Each row below holds a small network's activations on one input, seen along a few directions.
In each table, some parts of the input vary, and every possible input appears once, in random order.
A made-up example of a description, with smaller parts first: line(6) and (point or line(9) or (values(3) and ring(8))).
Shared parts are said once, and a part with two or three values counts as separate values.
(in the rows, 128 means zero)

Other details of the inputs shift rows strongly along two fixed directions, in all tables alike. That doesn't count.

Table:
R1: [ 83  67 160  92 162 147 146 138 134 130 130]
R2: [125 105 146 176 114 144 155 112 143 162 143]
R3: [161 191  92 100 145  89 102 151  72  94  98]
R4: [105  99 144  89 138  64 124 224 160 101 154]
R5: [167 166 101 177  99 142 126  85 137 147 151]
R6: [157 181 126 161  58 179 130 137 222 130 162]
R7: [128 121 137 153 133 160 161 131 144 179 133]
R8: [150 177  79 122 138  87 123 167  71 109  76]
R9: [141 155 125 132 127 142 139 139 110 138 112]
R10: [167 174  93 155 131 148 127 114 134 156 134]
R11: [117 103 168 139 102 159 123 107 128 137 144]
R12: [167 183  57 107 128 122  85 103 129 107  96]
R13: [159 162  99 145 104 138 134  72 141 110 140]
R14: [158 155  87 152 120 159 160 102 154 145 105]
R15: [140 154 101 126  82 148 146 137 226 110 157]
R16: [110  95 140  93 177 105 106 166  98 125 126]
R17: [136 153 115 105 144 121  99 149  91 112 108]
R18: [139 166  95 117 120  78  63 132  77  88  99]
R19: [ 83  76 143 107 160  75 153 151  94  92 114]
R20: [153 168  95 131 122  71 109 145  66  86  99]
R21: [146 128 131 159 103 158 110  85 146 152 165]
R22: [119 107 149 117 136 158 109 118 150 175 143]
R23: [111  89 142 129 112 156 136  86 148 125 148]
R24: [ 74  53 164 134 142 117 179 140 128 125 118]
R25: [ 99  83 186 104 175 126 148 155 126 151 145]
R26: [106  99 146 131 136  82 142 171  77 108  95]
R27: [126 120 174 143 108 148 141 108 127 135 145]
R28: [ 83  78 173  90 167 137 167 139 134 132 131]
R29: [112  98 153 143 119 142 101 101 146 154 152]
R30: [136 128 120 152  86 179 115  51 180 142 142]
R31: [ 91  77 189 129 157 111 140 138 119 132 156]
R32: [148 172  64 102 154  82 127 144  90  92  92]
R33: [127 142 130 112 124 148  97 127 124 142 112]
Each input here is: values(3) and (point or (values(2) and line(5))).
Changing only the values(3) part turns R2 into R24. The same change can be made to R7. Which row results?
Answer: R14
Which other rows does R19 become when the line(5) part takes its other values? List them by row number.
Answer: R13, R23, R24, R30
Which other rows does R20 become when the values(3) part takes its other values? List them by row number.
Answer: R5, R19

Table:
R34: [140 145 101 126 181  86 127 128  17 118  73]
R35: [178 196  81 150 105 161 125 103 169 152 132]
R36: [108  96 137 128 132 142 165 143 153 135 138]
R37: [ 86  73 196 133 120 150 141 120 146 151 161]
R38: [ 81  65 158  98 158  97 127 147 107 101 128]
R39: [191 196  86 160  90 190 139  80 188 154 139]
R40: [167 175 106 153  94 180 100  65 166 149 151]
R41: [145 162  89 108 142  73 109 179  94 100 104]
R42: [119 117 137 111 126 137 111 111 132 122 129]
R43: [134 142  95 115 131  64  92 136  88  81 110]
R44: [ 86  62 193 122 128 152 128 134 137 153 151]
R45: [ 84  72 186 144 126 159 178 146 170 151 135]
R46: [145 164  98 115 131  74 123 173  98  98 111]
Describe the family of inputs behind these rows.
Answer: point or (values(2) and ring(6))
Which other rows does R39 become when the values(2) part takes its other values? List them by row number.
Answer: R42
Which other rows does R36 become when the ring(6) part takes its other values? List them by row number.
Answer: R35, R39, R41, R45, R46

Table:
R47: [116 116 124 134 124 122 144 146 116 123 103]
R48: [141 157 117 110 130 122  96 129 124 106 137]
R49: [120 124 120 131 150 110 146 143 125 140 124]
R50: [143 148 116 135 117 105 114 125 115  99 143]
R51: [109 120 123 109 142 128 147 138 125 124 108]
R52: [149 150 113 116 127 114  99 133 118 115 146]
R53: [139 139 102 141 121 102  97 138 128 120 128]
R54: [128 135 137 133 148 119 143 150 111 132 137]
R55: [122 122 144 127 139 111 117 141 124 118 153]
R56: [124 103 143 123 147 149 156 133 142 156 139]
R57: [ 71  53 225 141 142 165 180 153 151 184 152]
R58: [112 107 128 127 114 111 116 137 126 109 118]
R59: [120 135 140 111 150 135 136 149 115 128 126]
R60: [115 107 127 138 117 105 117 140 124 114 127]
R61: [135 139  99 132 119  96 118 116 128 107 130]
R62: [117 120 120 133 138 110 156 136 119 127 119]
R63: [142 141 104 108 127 117 109 117 132  96 123]
R64: [134 144 103 119 121 119  88 135 132 116 118]
R65: [139 123 122 139 143 121  70  49  49 131 111]
R66: [139 151 121 114 109 118  97 129 122 104 117]
R67: [137 143  99 130 132  96 108 123 133 119 135]
R68: [124 119 117 124 138 122 128 159 116 145 115]
R69: [110 110 128 115 118 126 108 140 131 112 117]
R70: [132 131 137 118 136 120 130 156 110 144 120]
R71: [132 125 123 130 157 110 147 143 122 131 127]
R72: [133 139 100 121 116 103 117 112 129 102 121]
R73: [148 142 105 130 138  99 109 123 132 112 139]
R74: [178 166 114 198  80 216 171  50 197 175 158]
R75: [179 174 132 205  44 217 133  42 206 174 171]
R76: [123 121 126 110 147 131 149 137 124 116 112]
R77: [141 140  95 113 128 106 102 124 131 124 134]
R78: [122 122 150 130 128 106 111 144 126 127 139]
R79: [146 137 105 132 126  99 119 116 127 100 135]
R80: [123 131 137 124 134 123 152 141 105 112 122]
R81: [154 166  89 134  94 153 111  82 162 123 132]
R82: [131 132 133 117 146 128 138 151 110 137 135]
R83: [141 149 117 124 114 112 113 121 116  94 134]
R84: [161 166  88 172  96 145 136 110 138 140 119]
R85: [142 136  99 124 118 112  91 139 126 125 127]
R86: [121 134 142 116 128 131 136 146 114 124 106]
R87: [121 134 147 114 140 130 129 152 118 136 112]
R88: [120 120 148 121 112 109 117 134 120 108 123]
R89: [111 116 125 121 131 133 136 152 120 125 101]
R90: [120 128 149 108 128 122 100 141 129 122 127]
R91: [114 120 144 106 128 128 117 135 123 103 137]
R92: [ 60  19 232 154 161 209 166  60  93 210 139]
R93: [171 167 100 162 100 172 156  78 161 139 129]
R94: [116 130 119 108 151 124 136 142 127 133 112]
R95: [124 124 129 108 158 130 140 142 128 128 117]
R96: [123 127 139 134 136 118 154 144 106 120 132]
R97: [111 118 126 102 139 118 111 129 140 122 130]
R98: [144 138 106 121 122 105 119 112 128  94 125]
R99: [115 121 121 123 135 116 155 132 121 121 109]
R100: [116 124 123 120 140 133 126 154 124 137 107]
R101: [152 139 102 112 135 108 104 125 130 117 138]
R102: [126 130 141 138 125 111 145 147 106 126 116]
R103: [118 131 138 112 139 137 144 145 112 116 121]
R104: [124 131 142 127 123 117 145 144 108 121 107]
R105: [149 149 119 119 117 109  93 136 120 124 131]
R106: [179 171 116 172  74 233 125  36 224 174 171]
R107: [ 67  42 199 119 151 173 184 142 162 188 152]
R108: [ 62  39 206 144 146 165 178 158 156 184 146]
Describe the family of inputs behind these rows.
Answer: values(2) and (point or (ring(5) and ring(6)))
Changing only the values(2) part turns R89 into R69. The same change can be made to R87. Which row results?
Answer: R90
Changing only the values(2) part turns R81 into R51. The same change can be made to R79. Which row results?
Answer: R74
Which other rows does R77 become when the values(2) part takes its other values? List them by row number.
Answer: R107
Which other rows does R98 become when the ring(5) part takes its other values? List them by row number.
Answer: R58, R72, R83, R88
Which other rows does R54 become when the ring(5) part takes its other values? List them by row number.
Answer: R49, R57, R71, R108
Which other rows does R105 become when the values(2) part takes its other values? List them by row number.
Answer: R70

Table:
R109: [199 214  55 154  72 155 106  83 190 118 142]
R110: [134 151  92  87 161  48  77 165  58  80  97]
R111: [112 108 145 123 129 148 140 116 138 136 128]
R112: [125 137 111 101 138  81 127 189 127  95 121]
R113: [114 108 155 126 127 138 123 124 124 134 134]
R114: [111 104 155 132 122 135 127 123 122 132 134]
R115: [118 116 144 125 143 144 142 141 132 152 132]
R116: [113 106 140 118 143 145 132 121 136 143 133]
R117: [122 117 141 145 129 137 156 131 132 143 132]
R118: [119 118 147 126 138 147 146 140 133 149 128]
R119: [114 108 142 116 139 144 134 122 134 138 128]
R120: [116 116 145 133 131 135 151 143 124 136 122]
R121: [115 109 130 123 137 115 135 125 118 120 121]
R122: [117 117 148 129 133 144 150 140 130 142 124]
R123: [123 116 147 130 129 149 116 115 135 150 144]
R124: [143 163  80  88 137  32  75 183  94  56 109]
R125: [121 118 142 142 129 138 155 132 132 144 129]
R126: [130 119 142 150 116 141 127 104 134 138 145]
R127: [206 215  61 175  77 147  94  63 139 128 132]
R128: [110 109 134 119 135 121 135 129 118 118 118]
R129: [126 118 131 144 122 145 143 100 142 137 137]
Changing only one part turns R109 into R112. The same change can be made to R121. Which row results?
Answer: R125
Describe the family of inputs behind these rows.
Answer: values(3) and (point or line(6))
Which other rows agree with R114 in the values(3) part? List them by row number.
Answer: R110, R113, R123, R124, R126, R127

Table:
R130: [125 109 164 143 117 150 121 103 145 146 157]
R131: [146 156  89 137 124 100 131 127 105 101  97]
R132: [168 176 102 160  86 157  94  81 149 139 137]
R133: [138 139 105 131 139  98 142 126 106 107 114]
R134: [125 122 162 156 112 165 150 118 141 152 147]
R135: [117 133 123  97 120  66 113 209 152  81 141]
R136: [172 188  89 158 107 173 133  98 150 158 116]
R137: [163 172  84 132 102 128 102  87 127 105 119]
R138: [130 118 160 155 118 149 151 117 138 154 148]
R139: [122 107 156 147 106 156 116 107 146 152 150]
R140: [106  98 161 142 116 165 174 111 149 146 133]
R141: [126 119 137 141 130 168 155 126 145 167 127]
R142: [170 172 101 165  91 153  96  76 148 144 151]
R143: [168 180  98 138  97 128  86 100 120 116 129]
R144: [178 196  84 147 117 161 129 105 133 141 120]
R145: [129 136 106  84 171  74  94 155  83 100 109]
R146: [174 195  71 113 104 123 114 161 192 109 136]
R147: [ 98  92 133 118 150  91 151 155  98 111 107]
R148: [104  88 164 129 122 163 141  98 151 134 149]
R149: [110  95 181 137 116 166 124 111 146 147 159]
R150: [117  99 141 140 113 153 133  96 151 139 139]
R151: [ 76  71 180  84 163 133 132 156 118 138 127]
R152: [167 181  81 149 111 129 134 102 120 109 116]
R153: [127 139 105  79 169  81  91 161  79  95 104]
R154: [ 75  64 173  94 171 122 133 153 120 143 134]
R155: [124 130  98 102 143  70  98 138  90  80  97]
R156: [105 106 156 115 144  95 136 169  89 116 115]
R157: [129 135  94  92 159  83  91 156  85 105 102]
R158: [119 108 141 158 118 158 168 102 152 152 141]
R159: [ 98  90 164 134 144 110 146 156 109 139 135]
R160: [156 175  92 117 137 120 125 141 103 122 100]
R161: [111 107 146 128  94 151 161 147 223 122 163]
R162: [115 108 160 137 141 170 166 123 149 170 141]
R163: [101  99 147 116 162 122 152 157 114 145 122]
R164: [130 144  96  89 157  86  89 155  88 101  95]
R165: [ 96  78 158 111 147 113 135 123 122 117 136]
R166: [125 114 152 160 111 152 146 125 138 157 139]
R167: [151 150  89 139 116 117 108  91 128 112 129]
R168: [101 104 152 121 145  93 133 171  92 119 111]
Describe the family of inputs behind these rows.
Answer: values(3) and (point or (values(2) and ring(6)))
Which other rows does R160 become when the values(3) part takes its other values? List them by row number.
Answer: R140, R156
Which other rows does R142 become when the ring(6) part takes its other values? List them by row number.
Answer: R130, R132, R139, R143, R149
Which other rows does R168 become when the values(2) part takes its other values? List them by row number.
Answer: R132

Table:
R169: [ 77  68 178  93 145 143 138 154 145 132 138]
R170: [ 82  51 187 123 156 117 137 120  82 136 123]
R171: [ 81  76 186 104 134 144 133 155 147 145 140]
R172: [137 139 106 133 140 112 137 147 125 131 123]
R173: [145 139 143 183 104 229 163  50 148 204 146]
R174: [128 132 125 131 110 102 121 135 118 106 121]
R175: [134 141 113 123 142 115 147 140 126 125 116]
R176: [156 178  90 131 127 106 125 148 110 115  98]
R177: [137 137 124 136 117 102 120 134 118 106 134]
R178: [132 126 112 136 124  97 119 132 123 109 134]
R179: [166 184  85 136 128 107 123 145 109 114 112]
R180: [ 73  57 193 106 169 145 122 125 105 154 127]
R181: [140 151  97  96 140  97 103 138 122 105 123]
R182: [122 125 119 125 120 108 125 131 122  95 119]
R183: [126 132 115 126 126  97 126 123 123 101 126]
R184: [165 161 107 159  92 189 114  81 193 164 161]
R185: [152 145 140 147  95 190 123  97 184 161 166]
R186: [150 162  82 117 137 104 130 151 105 100  97]
Describe the family of inputs behind these rows.
Answer: values(3) and (point or ring(5))
Changing only the values(3) part turns R174 into R171. The same change can be made to R177. Which row results?
Answer: R185
Which other rows does R184 become when the values(3) part takes its other values? List them by row number.
Answer: R172, R178
